A small network was shown many inputs. Here are its activations along a few directions, one row for each input.
In each table, some parts of the input vary, and every possible input appears once, in random order.
A made-up example of a description, with smaller parts first: one of 8 places around a ring, together with either a single point or one of 11 places around a ring or (one of 3 separate values, together with one of 6 places along a line).
Shared parts are said once, and a part with two or three values counts as separate values.
In the rows, zero is written as 128.

Other details of the inputs shift rows strongly along two fixed directions, in all tables alike. That doesn't count.

Table:
row 1: [118 131  78 160 130 112 147 102  96 124 114 127 167 138 117 153  82]
row 2: [169 145 130 213  75  75 146 134 149 114 108 130 124  93 159 129 175]
row 3: [120 123 170  93 132 149 100 135 155 138 154 119  97 122 134  96 157]
row 4: [131 121 148  86 141 141 107 148 134 125 130 126 112 130 123 124 155]
row 5: [171 137 124 186  95  84 148 135 131 114 109 129 131 103 152 145 179]
row 6: [132 119 146  91 137 139 106 149 141 126 134 124 113 125 122 122 155]
row 7: [102 135  84 182  94 116 144 105 107 127 121 133 165 137 110 160  58]
row 8: [133 134 145  90 165 147 112 139 130 133 132 117 104 128 129  94 158]
row 9: [ 96 111 117 105 134 151 130 112 113 133 140 139 142 154 116 145  71]
row 10: [129 122 141  99 135 137 105 142 140 127 135 120 115 128 121 119 148]
row 11: [100 134  97 112 164 146 126 108 100 135 132 120 147 149 108 121  73]
row 12: [111 127 102  99 165 143 129 116  92 138 116 130 145 156 115 144  79]
row 13: [118 129  79 154 131 116 155 106  88 123 106 135 169 144 122 163  84]
row 14: [125 130 195  93 141 148 125 137 167 145 159 129  92 120 145  93 167]
row 15: [103 127  97 106 165 146 131 113 100 134 129 122 147 149 109 127  76]
row 16: [ 99 116 105  97 136 149 121 125 111 125 125 139 147 153 102 151  69]
row 17: [166 142 155 218  69  78 180 118 158 126 136 143 128  87 171 133 196]
row 18: [110 132  78 194  86 107 155 106 108 121 115 139 169 135 115 170  60]
row 19: [123 127 152 102 125 142 102 144 149 127 132 127 103 126 122 109 142]
row 20: [160 131 124 193  80  93 146 139 151 112 121 128 132  90 143 137 171]
row 21: [174 137 113 207  95  78 160 129 133 112 110 120 140  91 154 139 184]
row 22: [135 122 162  75 144 146  99 154 149 128 132 122  96 126 128 104 159]
row 23: [108 119 121  98 152 149 132 109 101 141 126 142 139 165 124 140  67]
row 24: [118 124 140 101 130 144 104 141 144 131 138 119 114 126 113 114 129]
row 25: [141 117 184  82 137 147 105 147 155 130 143 129  84 122 143  96 185]
row 26: [136 137 142  92 171 144 113 137 125 140 130 119 105 132 133  97 149]
Description of these inputs: either one of 2 separate values or (one of 4 places along a line, together with either a single point or one of 5 places along a line).
Change only the place on the line of 4 in row 13. List by row number the other rows that result.
> row 1, row 12, row 21

Table:
row 27: [139 111 133 160 110 102 169  94 117 141 133 153 144 136 165 164 104]
row 28: [103 125 152  63 138 172  61 166 161 127 130 116  84 121 100  82 109]
row 29: [134 113 103 153  87 118 158 134 129 105 139 139 167 117 115 168 117]
row 30: [112 140 104   5 246 194  52 152  80 155 126  96  89 173  88  77  91]
row 31: [125 136 143 159 115 102 190 104 112 139 124 167 138 135 156 165 108]
row 32: [228 164 102 201 114  51 136 155 117 111  65 127 120  92 182 116 242]
row 33: [115 105 109 149 103 123 144  98  94 114 127 155 157 154 143 184  84]
row 34: [134 128 110 162  71 116 127 140 126 116  91 141 140 125 123 165  97]
row 35: [135 109 157  80 123 145 107 164 167 116 158 126 113 117 102 129 180]
row 36: [ 90 130  91 167 138 134 159  82 113 150 151 115 172 137 127 128  70]
row 37: [110 139 101 172 131 127 140  90 114 139 132 125 146 155 132 118  36]
row 38: [ 82 126 109 116 153 156 193  89  97 148 142 162 163 158 116 157  55]
row 39: [ 88 160 110 152 148 141 149 100 106 142 127 138 148 163 115 123  22]
row 40: [ 89 118 151  57 158 164  84 125 140 136 170  98 104 128 109  76 149]
row 41: [164 125  80 139 161  89 158 126  86 102  75 135 162 142 153 165 141]
row 42: [176 117 135  89 188 128 139 148 126 108 108 105 116 107 133 105 219]
row 43: [116 106 105 138  85 123 146 135 113 110 118 143 160 145 122 197  75]
row 44: [144 107 177 104 143 148 144 128 159 149 167 135 104 111 159  94 188]
row 45: [199 152 103 216 134  72 149 135 117 116 104  74 134  55 147 113 244]
row 46: [130 122 177  70 131 158  74 135 143 132 128 128  75 144 132  96 160]
row 47: [144 106 168 111 121 138 120 135 147 115 161 134 111 111 141 103 201]
row 48: [161 132 137 186  61  95 112 161 158 115  91 136 115 101 132 150 178]
row 49: [167 137 194 118 122 118 114 127 157 150 131 129  84 121 164  90 175]
row 50: [ 99 132  75 160 100 113 134 116 126 114 137 116 175 108  97 152  85]
row 51: [ 53 139 168  24 215 210 106 122 137 168 175 111 111 155 103  78  96]
row 52: [ 92 128  78 154 106 127 104 130 122 119 107 132 148 138  84 145  45]
row 53: [138 131 151 139 109 127  95 139 154 123 136 109  76 112 142  71 166]
row 54: [139 140 114 180  85  82 122 139 165 111 141 106 138  75 109 128 184]
row 55: [141 108 175  93 105 131  99 176 167 118 134 126  95 125 126 148 185]
row 56: [ 94 153 129 126 141 134 155  97  89 151 112 163 151 176 121 150  32]
Describe the family of inputs behind these rows.
> one of 5 places around a ring, together with either a single point or one of 5 places along a line
The inputs of row 28 and row 29 match in every part but the place on the ring of 5. If row 53 is changed in the same way as row 28 into row 29, which row does it become?
> row 47
Change only the place on the line of 5 in row 46. List by row number the other rows that result.
> row 34, row 48, row 49, row 56
Change only the place on the ring of 5 in row 51. List by row number the other rows that result.
> row 31, row 38, row 39, row 56
Which other rows agree with row 33 in the place on the ring of 5? List them by row number.
> row 27, row 31, row 41, row 43, row 55

Table:
row 57: [109 144 127 189  84 120 132 110 146 131 135 129 138 119 129 122  94]
row 58: [178 152 151 142 154 116 108 150 146 134 111 105  76  93 155  63 214]
row 59: [ 97  89 109 117 111 142 163 110 112 127 136 163 170 153 118 192  56]
row 60: [155 143  93 182 110  91 143 133 136 107 122 109 143  85 130 129 191]
row 61: [140 149  83 202  76  86 155 136 118 109  87 142 163 118 115 168  93]
row 62: [129 141 198  99 148 156 115 136 162 158 168 115  81 111 142  71 185]
row 63: [162 130 128 127 122 115  84 162 156 113 131  85  98  75 124  90 218]
row 64: [105 116 183  46 175 184 107 136 158 147 184 116  94 132 125  73 155]
row 65: [ 90 123 166  46 176 177 107 101 115 165 152 140 103 181 128 102  75]
row 66: [101 134  59 129 174 128 155  94  72 125 123 121 183 144 111 149  79]
row 67: [ 99 146 115  71 215 156 133 127  96 151 129 112 140 149 108 119  96]
row 68: [129 128  88 214  99  99 194  93 116 123 148 134 175 112 140 152 109]
row 69: [ 69 121 162  77 114 168  84 131 147 136 148 137 112 156 100 124  68]
row 70: [160 147 195 153 116 111 117 130 181 148 152 111  77  90 169  63 201]
row 71: [126 107 128  64 133 146  63 163 136 116 134  99 110 120  92 121 156]
row 72: [105 136 105  83 169 162  80 141 114 134 115 119 112 147  92 100  76]
row 73: [154 135  51 214 114  80 158 104  87 111 106 104 174 100 137 147 136]
row 74: [112 131  75 140 114 127 106 133  97 114  99 140 147 155  91 159  46]
row 75: [ 91  93 111 118 103 143 158 108 112 127 136 168 168 158 119 188  52]
row 76: [126 124 138 171  88 123 149 127 166 116 157 121 133  96 132 119 156]
row 77: [182 142  98 202 116  85 125 130 130 118 100 101 121  90 160  98 200]
row 78: [119 139 194 107 120 144  85 142 188 139 158 111  77 106 133  67 155]
row 79: [129 154 147  79 192 153 116 145 126 150 122 111 100 129 128  75 143]
row 80: [149 152 161 184 105 109 138 113 157 149 142 120 107 103 160  93 163]
row 81: [ 80 112  88 141 118 147 159 101 120 122 156 129 173 138  98 155  50]
row 82: [138 106 146  54 158 148 113 147 125 122 124 136 128 139 119 147 158]
row 83: [ 81 111 119 120 100 143 152 104 105 139 128 170 156 166 119 189  38]
row 84: [105 108 105  65 138 158  53 155 119 121 122 116 122 160  85 127  89]
row 85: [168 132 165 108 140 115 137 163 149 126 106 137 113 113 144 146 195]
row 86: [157 145 120 177  98  86 150 152 146 116 107 125 139  95 121 156 173]
row 87: [135 159  67 214 117  83 179 122 110 120 102 120 176 106 114 164 112]
row 88: [182 151 171 118 164 114 140 148 136 133 108 124  88 112 171  82 216]
row 89: [128 126 195 136  76 129 111 153 185 127 149 130  89  95 133 112 195]
row 90: [168 128  65 209 116  79 159  97  81 109  85 123 160 135 159 150 130]
row 91: [170 136  90 202  83  83 155 129 101 103  77 151 145 134 148 181 109]
row 92: [126 107  78 123 119 128 114 127  82 112  96 136 156 174 118 181  61]
row 93: [115 117 114  56 207 152 130 108  82 129 130 128 147 160 121 129 121]
row 94: [121 112  64 125 164 124 142  92  59 117 108 119 172 155 121 158  82]
row 95: [133 104 173 128  86 128 128 153 185 117 159 127 106  90 129 121 194]
row 96: [123  97 118  53 151 156  91 141 101 118 120 121 134 156 105 159 106]
row 97: [ 92 117 130 121  96 135 135 108 115 133 126 165 139 170 130 171  37]
row 98: [181 144 139 170  91  88 158 154 135 113  85 151 124 113 159 154 166]
row 99: [ 72 109 171  29 139 186  91 128 129 149 144 157 101 185 116 136  55]
row 100: [136 138 153  65 211 142 134 135 112 144 124 122 114 142 137 112 160]
row 101: [100 152  72 142 140 133 140 123  98 129 102 132 162 144  94 138  41]
row 102: [165 141 154 201  93  91 176 106 133 140 137 144 121 107 175 125 181]
row 103: [155 123 140 110 116 117 106 157 158 111 131 114 114  96 118 123 211]
row 104: [138 145 190 153  95 129 119 147 187 134 157 114  86  82 141  85 207]
row 105: [138 120  99 202 100  95 196  88 108 124 139 154 173 128 156 162 112]
row 106: [138 116  97 200 106  95 197  89 104 122 139 150 174 125 153 165 113]
row 107: [ 69 120 165  72 118 164  81 131 153 134 151 135 107 155 101 119  63]
row 108: [ 57  90 152  33 138 194  98 132 145 132 167 137 128 160  82 136  68]
row 109: [195 146 124 195 128  82 154 123 115 116  87 127 108 110 176 109 197]
row 110: [128 125 121  81 155 153  55 158 143 125 126  98  96 124 106  82 149]
row 111: [130 126 189  79 152 145 109 114 144 156 152 133  83 147 156  85 139]
Describe the family of inputs behind these rows.
> one of 5 places around a ring, together with either one of 5 places along a line or one of 6 places around a ring
The inputs of row 109 and row 72 match in every part but the place on the ring of 5. If row 93 is changed in the same way as row 109 into row 72, which row does it become?
> row 60
Start at row 83 and move only the place on the ring of 5, one step at a time. The first step leads to row 89. Which rows follow, in order?
> row 104, row 62, row 102
Which other rows agree with row 67 in the place on the ring of 5? List them by row number.
> row 58, row 62, row 64, row 66, row 68, row 70, row 73, row 77, row 79, row 80
Change only the place on the ring of 5 in row 64. List by row number the other rows that result.
> row 75, row 76, row 105, row 108
Start at row 86 and move only the place on the ring of 6, one step at a time. The first step leads to row 103. Which rows follow, in order?
> row 71, row 84, row 74, row 61
